These are the activations of a small neural network, seen along a few directions. Each row is one input.
In each table, some parts of the input vary, and every possible input appears once, in random order.
Descriptions start from the smaller parts, as in this example, which fits no table here: one of 3 separate values, together with either a single point or one of 9 places along a line or (one of 5 places around a ring, together with one of 6 places along a line).
Shared parts are said once, and a part with two or three values counts as separate values.
In the rows, zero is written as 128.

Other details of the inputs vary at random and push rows far along two fixed directions, the same in every table; ignore that.

Table:
r1: [ 72 126 128 153  74 141 177 203 111 131  70  97 163 127 118]
r2: [108  97  81 111 111 137 107 189 146  74 102 118  88 139  70]
r3: [145 142 148 109 221  79  83  62 139 138 213 143 117 155 174]
r4: [142 176 156 100 222  46  79  20 149 149 211 129  91 165 171]
r5: [150 177 182 161 109 128 193  55 109 194 134 124 187 114 215]
r6: [158 138 136 119 120 117 129  60 136 143 155 143 120 143 128]
r7: [132 147 182 169  77 138 212 104 110 183 110 118 195 116 200]
r8: [110 118 131 138 147 155 125 204 119 117  72 130 139 117  72]
r9: [136 146 136 149  10 126 209  96 116 159  98 109 177 128 170]
r10: [101 104 112 141 159 140 102 240 116  86 116 111  89  90  67]
r11: [143 150 131 116 112 108 126  49 137 145 152 139 117 142 151]
r12: [150  87 102 119 174 153  69 142 138  99 128 151  77 123  80]
r13: [116 128 131 111 189 121  92 164 130 112 105 139 103 136  78]
r14: [113 171 174 159  58 114 208 104 104 188  92 118 187 125 186]
r15: [154 132 137 143  74 149 164  75 131 146 134 141 168 113 177]
r16: [105  79  83 111  92 168 110 217 141  90  97 114 120 129  80]
r17: [141 106  96  99 190 145  65 128 142  81 140 155  78 138  61]
r18: [106  86  92 149  18 196 173 230 107 101  54 129 183 111 111]
r19: [147  93  80 110 176 125  63 166 132  79 161 130  61  95  68]
r20: [132 159 144  91 228  74  75  52 148 145 215 122  99 153 182]
Description of these inputs: one of 2 separate values, together with either a single point or one of 9 places around a ring.
The inputs of r15 and r7 match in every part but the choice among 2 separate values. If r9 is changed in the same way as r15 into r7, which row does it become?
> r4
Change only the choice among 2 separate values in r3. List by row number the other rows that result.
> r18
Change only the choice among 2 separate values in r16. List by row number the other rows that result.
> r20

Table:
r21: [111 103 116 127 142 156 116 190 134 105  86 130 123 126  81]
r22: [102 119 129 136 147 146 124 197 121 116  92 125 123 120  76]
r23: [147 101 109 115 153 134  92 131 136 103 130 140  91 133  78]
r24: [134 136 138 113 219  97  83 115 139 119 156 145  82 143 105]
r25: [ 83 117 117 132 133 129 124 205 134 109  97 117 115 133  80]
r26: [130 113 125 158  31 164 189 156 104 131  91 112 168  98 143]
r27: [157 162 136 122  79  97 159  32 129 161 161 118 145 134 190]
r28: [ 91 150 146 151  48 135 192 172 103 150  73 100 178 121 143]
r29: [128 106  93 107 140 120  88 135 154  97 143 130  80 141  88]
r30: [131 113 117 115 181 130  86 153 145 106 138 128 105 128 107]
r31: [135 144 127  94 191  85  90  69 150 129 175 125 101 159 145]
r32: [145 110  99 110 160 138  83 127 140 103 146 139  83 124  94]
r33: [154 158 154 137 108 112 147  45 118 163 166 132 162 123 200]
r34: [144 147 140 125 127 121 133  69 121 151 156 143 141 125 172]
r35: [121 144 128 131  68 128 167 115 117 147 116 122 169 136 156]
r36: [149 138 135 100 205 104  85  72 144 136 178 137  99 140 148]
r37: [117 141 153 155 101 127 172 143 103 154 117 110 161 111 159]
r38: [145 112 113 106 192 107  74 121 139 101 176 147  90 136 117]
r39: [141 176 169 140 135 101 153  50 113 181 161 122 151 122 198]
r40: [109 111 138 161  58 165 188 184 103 136  75 105 181 112 145]
r41: [131 132 141 153  66 151 172 135 112 143  94 136 170 125 140]
r42: [136 101 100 125 127 155 107 167 134  94 123 129 103 112  88]
r43: [111 133 130 139  67 131 165 122 125 145 118 125 159 135 148]
r44: [116 102 125 130 142 150 122 186 132 105  88 134 121 134  84]
r45: [143 177 170 144 136  94 155  49 116 178 165 123 152 119 209]
r46: [ 88 102 109 128 117 146 124 204 143  98  88 119 117 138  85]
r47: [116 103 109 127 129 157 110 183 127 100  96 144 127 125  77]
r48: [168 135 117 102 182 106  83  54 150 121 179 148  85 131 127]
What do these inputs look like to the network?
> one of 4 places along a line, together with either one of 2 separate values or one of 5 places along a line
The inputs of r37 and r26 match in every part but the place on the line of 4. If r24 is changed in the same way as r37 into r26, which row does it become?
> r23
Change only the place on the line of 5 in r40. List by row number the other rows that result.
> r21, r30, r36, r44
A walk changes only the place on the line of 4. It starts at r32 and steps to r34. List the rest of the walk in order.
> r36, r39
Change only the choice among 2 separate values in r27. List by row number the other rows that result.
> r29

Table:
r49: [119 106 141 133 129 168 131 207 116 118  76 109 141 105  99]
r50: [100 131 157 155  86 155 171 170  92 148  97 136 174 102 135]
r51: [126 174 158 129 142  77 141  48 128 168 194 102 143 129 215]
r52: [148 114  93 107 179 144  59 120 136 105 164 158  86 129  87]
r53: [131 163 151 139  18 130 210  63 125 181 108 124 186 145 190]
r54: [157 138 154 152  21 135 195  79 101 163 128 142 196 108 194]
r55: [140 139 118 114 128 102 106  81 136 129 139 134 107 146 115]
r56: [134  95  98 122 108 176 130 168 123  94  81 130 145 117  93]
r57: [127 102  90 132  97 180 121 175 127 103  82 146 138 114  97]
r58: [146 195 166 132 145  65 152  39 108 175 172 117 130 135 208]
r59: [133 133 116 100 123 109 122  78 152 129 154 135 113 165 144]
r60: [101 124 121  99 215 100  78 148 157 110 143 131  85 170  97]
r61: [101  93  91 118  79 151 127 190 139  99  97 118 123 147  96]
r62: [100 123 129 150 123 173 133 206 104 128  89 138 152 110  96]
r63: [143 146 146 119 193 121 124  91 123 137 141 130 144 133 157]
r64: [ 91 144 153 145  81 135 183 160 124 155  74 116 167 143 131]
r65: [110 105 140 144 118 144 138 208 107 116  96 142 152 114 100]
r66: [166  94 101  89 186 139  61 126 145  92 151 132  81 127  84]
r67: [152 116 128 137  74 153 163 102 120 155 114 113 141  95 148]
r68: [141  98  99  96 185 130  52 123 135  94 170 164  72 129  78]
r69: [124 102  78  94 175 108  57 135 156  81 177 121  71 139  95]
r70: [151 151 131 106 144  93 104  44 153 138 158 140 104 156 122]
r71: [100 156 139 152  86 121 175 171 111 142 110  99 160 101 142]
r72: [135  91 110 155  88 170 141 181 127  88  94 128 122 114  88]
r73: [123 125 158 181  91 157 184 168 104 135  89 113 162 114 139]
r74: [107 130 124 107 217  92  66 149 142 106 134 133  77 150  63]
r75: [155 162 173 135 158 107 150  40 118 189 168 114 141 110 201]
r76: [106 112 106 136  45 143 160 148 122 125 110 107 156 133 148]
r77: [136 123  83  93 172 101  66 137 155  83 175 125  68 122  84]
r78: [125 169 164 118 181  80 118  60 142 157 152 133 121 157 138]
r79: [133  94 108 143  93 171 139 161 136 109  90 136 110 101  96]
r80: [120  96 132 160 127 151 142 226 117 107  84 130 147 118  89]
r81: [117 154 150 110 174  81 119  77 146 147 175 118 120 159 175]
r82: [175 113 124 133 131 115 123  85 136 122 160 149 128 132 146]
r83: [102 124 123 144 129 169 132 204 119 119  70 139 153 109 108]
r84: [167 174 137 121 102  79 150  14 117 159 178 124 120 133 197]
r85: [125 136 155 161 116 144 168 132 119 156 105 126 139 104 154]
r86: [ 99 119 119 105 204  93  73 149 148 104 165 114  91 149 114]
What do these inputs look like to the network?
> one of 2 separate values, together with either one of 9 places around a ring or one of 10 places around a ring
Change only the place on the ring of 10 in r50. List by row number the other rows that result.
> r49, r62, r63, r65, r73, r75, r80, r83, r85
